Each row below holds a small network's activations on one input, seen along a few directions.
In each table, some parts of the input vary, and every possible input appears once, in random order.
A made-up example of a description, with smaller parts first: one of 3 separate values, together with either a single point or one of 9 places along a line or (one of 4 places along a line, together with one of 8 places around a ring).
Shared parts are said once, and a part with two or three values counts as separate values.
(in the rows, 128 means zero)

Other details of the inputs shift rows strongly along three fixed directions, in all tables alike. That doesn't count.

A family of inputs:
R1: [112 167 142 130 161 108 135 111 100 129 129]
R2: [164 136 126 119 188 117 116 118 103 132 141]
R3: [160 118 189  88  61 135  59 134 169 173 174]
R4: [ 98 119  57 174 124 204 176 157 122 143  84]
R5: [101 115 171 113  43 121  29 109 150 147 161]
R6: [122 124 126 138 181  80 120 123 114 126 124]
R7: [109 134 140 110 174  90 131 121 126 100 121]
R8: [ 99 120  53 135 114 204 180 143 118 149  96]
R9: [170 105 112 157  52 104 131 136 153  61  91]
R10: [ 14 101 127  89 111 205  85 137 150 174 148]
R11: [130 134 131  97 176 104 133 117 116 107 136]
R12: [ 59  83  39 127 112 194 167 153 143 157  85]
R13: [142 151 134 138 176 112 126 117  94 134 140]
R14: [140 137 139 111 164  83 162 118 124 161 138]
R15: [107 100  57 109 123 216 174 152 130 132 106]
R16: [133 151 161 129 164 112 164 118 119 139 153]
R17: [194 140 118 189  62 124 150 137 133  58  89]
R18: [154 115 177  93  52 118  64 113 152 181 181]
R19: [127 120 133 139 192  92 120 134 125 108 124]
R20: [ 76 128  66 136 110 214 185 148 132 129  85]
R21: [144 102 183  96  55 131  61 114 159 163 196]
R22: [204 130 105 194  61 111 131 129 143  71  65]
R23: [109 116 196 119  35 112  53 118 170 177 164]
R24: [ 89 120  59 127 111 209 184 145 121 142  98]
R25: [104 138 135 103 169  88 137 113 121 107 117]
R26: [142 165 169 117 169 121 156 139 131 155 135]
R27: [103  92  60 121 128 213 176 159 126 129 114]
R28: [ 94  85  34 128 120 193 166 149 128 163 100]
R29: [144 149 135 136 186 127 117 120 105 131 137]
R30: [108 144 168 142 162  93 162 121 130 133 136]
R31: [181 144 118 177  59 125 155 134 133  57  89]
R32: [149 121 124 126 194 105 124 130 115 114 138]
R33: [138 162 155 124 158 102 163 117 113 160 140]
R34: [133 144 147 133 178 123 132 128 103 110 150]
R35: [100  82 194 105  40 111  38 120 188 163 187]
R36: [ 51 100 127 101 125 210  94 148 134 161 172]
R37: [ 36 111 117 117 117 201  86 140 128 195 155]
R38: [199 131 103 196  53 100 142 126 133  76  68]
R39: [129 173 179 130 165 113 153 141 135 148 128]
R40: [ 92 121  62 121 113 215 184 144 127 133  94]
R41: [103 136 133 110 164  82 137 113 116 115 121]
R42: [106 168 148 123 158 110 140 112 103 119 130]
R43: [147 105 191  88  53 120  46 136 186 173 174]
R44: [179 114 121 157  33  86 152 129 166 119  87]
R45: [138 147 130  94 165 109 140 108  96 127 143]
R46: [105 144 154 137 171 102 137 128 113  96 129]
R47: [125 124 133 110 178 104 134 126 113 105 146]
R48: [107 154 154 124 169 103 134 119 118  99 121]
R49: [241 129  95 164  68 101 142 118 117  84  94]
R50: [111 137 154 146 177 105 128 132 114 103 133]
R51: [124 138 125  96 167  95 138 109 107 122 136]
R52: [131 125 172 137  72 144  23 121 149 141 162]
R53: [123 169 166 137 153  97 160 119 118 155 133]
R54: [136 118 131 120 184 104 129 129 113 108 147]
R55: [132 125 144 116 170  94 163 120 129 140 150]
R56: [136 124 161 116  57 128  40 109 130 153 171]
R57: [128 155 148 151 185 122 123 133 110 113 133]
R58: [202 106  96 176  63  99 116 130 155  77  74]
R59: [147 128 135 116 182 119 131 127 102 114 153]
R60: [ 97 118 176 108  40 123  38 109 152 136 159]
R61: [ 83  93  57 171 133 217 169 174 144 130  79]
R62: [140 149 132  88 170 115 142 108 101 119 138]
R63: [148 141 122 111 171 103 132 111  90 142 143]
R64: [180 132 100 183  46 103 145 121 131  88  71]
R65: [147 147 124 101 168 104 135 107  93 135 142]
R66: [175 109  91 163  46  95 128 123 143  96  81]
R67: [205 122  88 143  50  97 139 113 133  88  92]
R68: [114 167 155 125 167 117 135 119 112 103 131]
R69: [ 72  70  99  97 141 199  62 146 149 189 163]
R70: [ 37 105 150 117 107 203 111 145 158 197 174]
R71: [148 126 119 126 182  90 122 117 104 131 138]
R72: [198 124  97 129  48 109 142 114 141  72  89]
R73: [115 117 141 132 182  91 126 134 122 102 133]
R74: [130 160 147 112 170 121 137 115 107 108 139]
R75: [ 84  91  85 130 110 190 182 183 179 171  84]
R76: [160 132 129 122 191 120 126 128 104 120 145]
R77: [143 146 140 139 188 126 126 129 106 118 141]
R78: [124 160 178 131 168  97 155 142 142 144 117]
Description of these inputs: one of 6 places around a ring, together with either one of 3 separate values or one of 10 places around a ring.
- The inputs of R76 and R61 match in every part but the place on the ring of 6. If R65 is changed in the same way as R76 into R61, which row does it become? => R5
- The inputs of R22 and R2 match in every part but the place on the ring of 6. If R23 is changed in the same way as R22 into R2, which row does it become? => R18
- Change only the choice among 3 separate values in R18. List by row number the other rows that result. => R3, R21
- Change only the place on the ring of 10 in R9. List by row number the other rows that result. => R6, R7, R12, R19, R25, R41, R58, R66, R73
- Change only the place on the ring of 6 in R39. List by row number the other rows that result. => R3, R26, R43, R75, R78
- A walk changes only the place on the ring of 10. It starts at R52 and steps to R57. List the rest of the walk in order. => R17, R31, R68, R20, R42, R1, R37, R4
- List by row number the other rows that have the place on the ring of 6 in common with R69. => R11, R14, R28, R32, R43, R47, R51, R54, R55, R67, R71, R72

A family of inputs:
R79: [ 65 109 125 101 142 169 118 135 136 183 150]
R80: [ 96 146 123 106 220 129 175 126 101 147 135]
R81: [ 90 104 131  91 160 131  79 117 116 146 167]
R82: [131 146 181 101 154  98  85 114 121 136 177]
R83: [107 128 115 126 126 159 134 135 125 147 126]
R84: [153 142 114 166 127 112 180 135 130  93  90]
R85: [ 93 114 120 118 146 166 119 143 131 160 151]
R86: [111 106 126 135  68 168 100 139 156 139 133]
R87: [160 113 118 150  73 131 130 138 145 118 106]
R88: [118 109 131 127  87 155  62 128 135 119 142]
R89: [154 128 107 140 143 133 122 123 109  98 122]
R90: [157 137 117 140 123 103 154 129 127 115 107]
R91: [147 143 154 127 101 107 124 118 128 117 127]
R92: [114 117 111 129 143 160 133 137 122 149 134]
R93: [ 85 118 127  92 205 121 113 121 109 140 158]
R94: [140 138 124 152 130 111 159 133 135 107 101]
R95: [ 47 114 108 106 186 177 161 146 126 175 133]
R96: [125 146 180 116 158  89  55 100 112 109 163]
R97: [150 154 176 110 152  83  87 105 110 128 165]
R98: [139 103 116 139  81 158 119 141 152 129 126]
R99: [141 142 150 119 107 112 110 119 128 126 143]
R100: [138 136 115 146 145 128 162 133 118 123 113]
R101: [150 144 179 115 158  73  81 108 120 130 163]
R102: [118  91 126 113  66 134  69 122 147 120 144]
R103: [136 108  91 137  93 159 138 137 149 136 104]
R104: [174 135  91 150 132 111 193 134 125 101  84]
R105: [126 119 117 127 122 109 118 119 126 104 121]
R106: [145 145 114 149 136 102 179 127 125 104  87]
R107: [111 114 141 114  69 149  94 127 147 146 140]
R108: [131 143 117 142 134 116 169 125 125 118 101]
R109: [ 94 116  98 128  87 178 141 139 145 145 115]
R110: [ 90 120 160 109 137 124  92 130 140 158 152]
R111: [148 143 178 110 157  71  92 112 126 129 160]
R112: [155 144 150 124 116  98 131 116 120 121 130]
R113: [ 73 128  95 128 179 176 186 151 120 145 110]
R114: [ 87 146 130 124 216 114 171 131 111 142 118]
R115: [164 137 142 126 120  99 127 114 123 124 132]
R116: [ 89 117  90 128 199 165 183 151 119 152 112]
R117: [ 97 112 103 126 144 157 154 153 136 154 121]
R118: [174 127 126 148 107 113 128 124 127 113 117]
R119: [163 156 149 119 149  90 130 109 108 117 137]
R120: [142 134 132 142 134 114 132 129 125 124 125]
R121: [ 86 124 122 131 122 165 130 140 132 148 130]
R122: [104 100 135 128  80 157  97 143 160 145 135]
R123: [148 133 106 132 146 120 162 127 120 127 109]
R124: [ 65  90 100  97 150 164 102 139 123 155 155]
R125: [181 152 117 150 132 101 158 119 113  97 106]
R126: [170 143 108 151 137 119 177 130 116 101 100]
R127: [163 116 121 130  46 148 114 130 152 116 124]
R128: [160 138 105 133 132 124 171 124 117 115 108]
R129: [147 114 118 149  42 155 119 136 151 113 109]
R130: [131 107 135 126  60 135 103 132 158 134 126]
R131: [145 141 139 148 136 102 143 127 128 107 118]
R132: [127 147 190 107 149  89  76 111 119 137 177]
R133: [130 150 121 144 136 124 163 128 120 115 104]
R134: [128 143 123 151 141 122 160 129 124 117 107]
R135: [142 154 161 129 111  97 122 111 126 114 126]
R136: [112 100 117 123  90 171  70 138 135 128 145]
R137: [160 110  95 145  82 157 106 135 133  98 113]
R138: [153 146 170 112 159  76 120 107 116 125 149]
- What is each input in this table made of? => one of 5 places along a line, together with either one of 2 separate values or one of 10 places around a ring
- The inputs of R87 and R101 match in every part but the place on the line of 5. If R79 is changed in the same way as R87 into R101, which row does it become? => R115
- Change only the choice among 2 separate values in R137. List by row number the other rows that result. => R93
- List by row number the other rows that have the place on the line of 5 in common with R130. => R86, R88, R91, R95, R102, R107, R110, R113, R122, R129, R131
- Change only the choice among 2 separate values in R105. List by row number the other rows that result. => R96

A family of inputs:
R139: [104 145 151 131 155 114 124 121 120 135 138]
R140: [188 139 102 155 119  94 191 128 123  98  87]
R141: [129 134 127 130 163 119 111 121 106 121 134]
R142: [111 144 161 127 157 122 129 127 126 139 147]
R143: [106 137 139 119 156 111 115 119 113 116 136]
R144: [108 126 144 116 158 107 116 126 125 123 139]
R145: [118 103  79 124 110 187 149 143 137 135 115]
R146: [112 110  82 133  99 175 156 141 131 147 110]
R147: [123 130 128 113 158 116 118 113 111 127 139]
R148: [ 97 104  88 130 106 189 149 152 140 127 110]
R149: [227 131 153 156  52  65  77 110 140  72 120]
R150: [103 105  95 150 105 172 160 152 150 143 102]
R151: [189 132  92 152 127  97 179 123 122  83  85]
R152: [108 149 149 117 152 113 128 120 120 144 135]
R153: [115 149 159 113 154 121 132 125 127 149 143]
R154: [110 136 154 115 154 110 128 127 132 151 137]
R155: [123 139 147 108 155 124 130 124 118 150 153]
R156: [133  90 154 115  24 168  13 131 163 144 173]
- The inputs of R150 and R139 match in every part but one. If R149 is changed in the same way as R150 into R139, which row does it become? => R141
- What is each input in this table made of? => one of 3 separate values, together with one of 6 places around a ring
- A walk changes only the place on the ring of 6. It starts at R155 and steps to R153. List the rest of the walk in order. => R142, R148, R156, R145
- Change only the choice among 3 separate values in R144. List by row number the other rows that result. => R143, R148
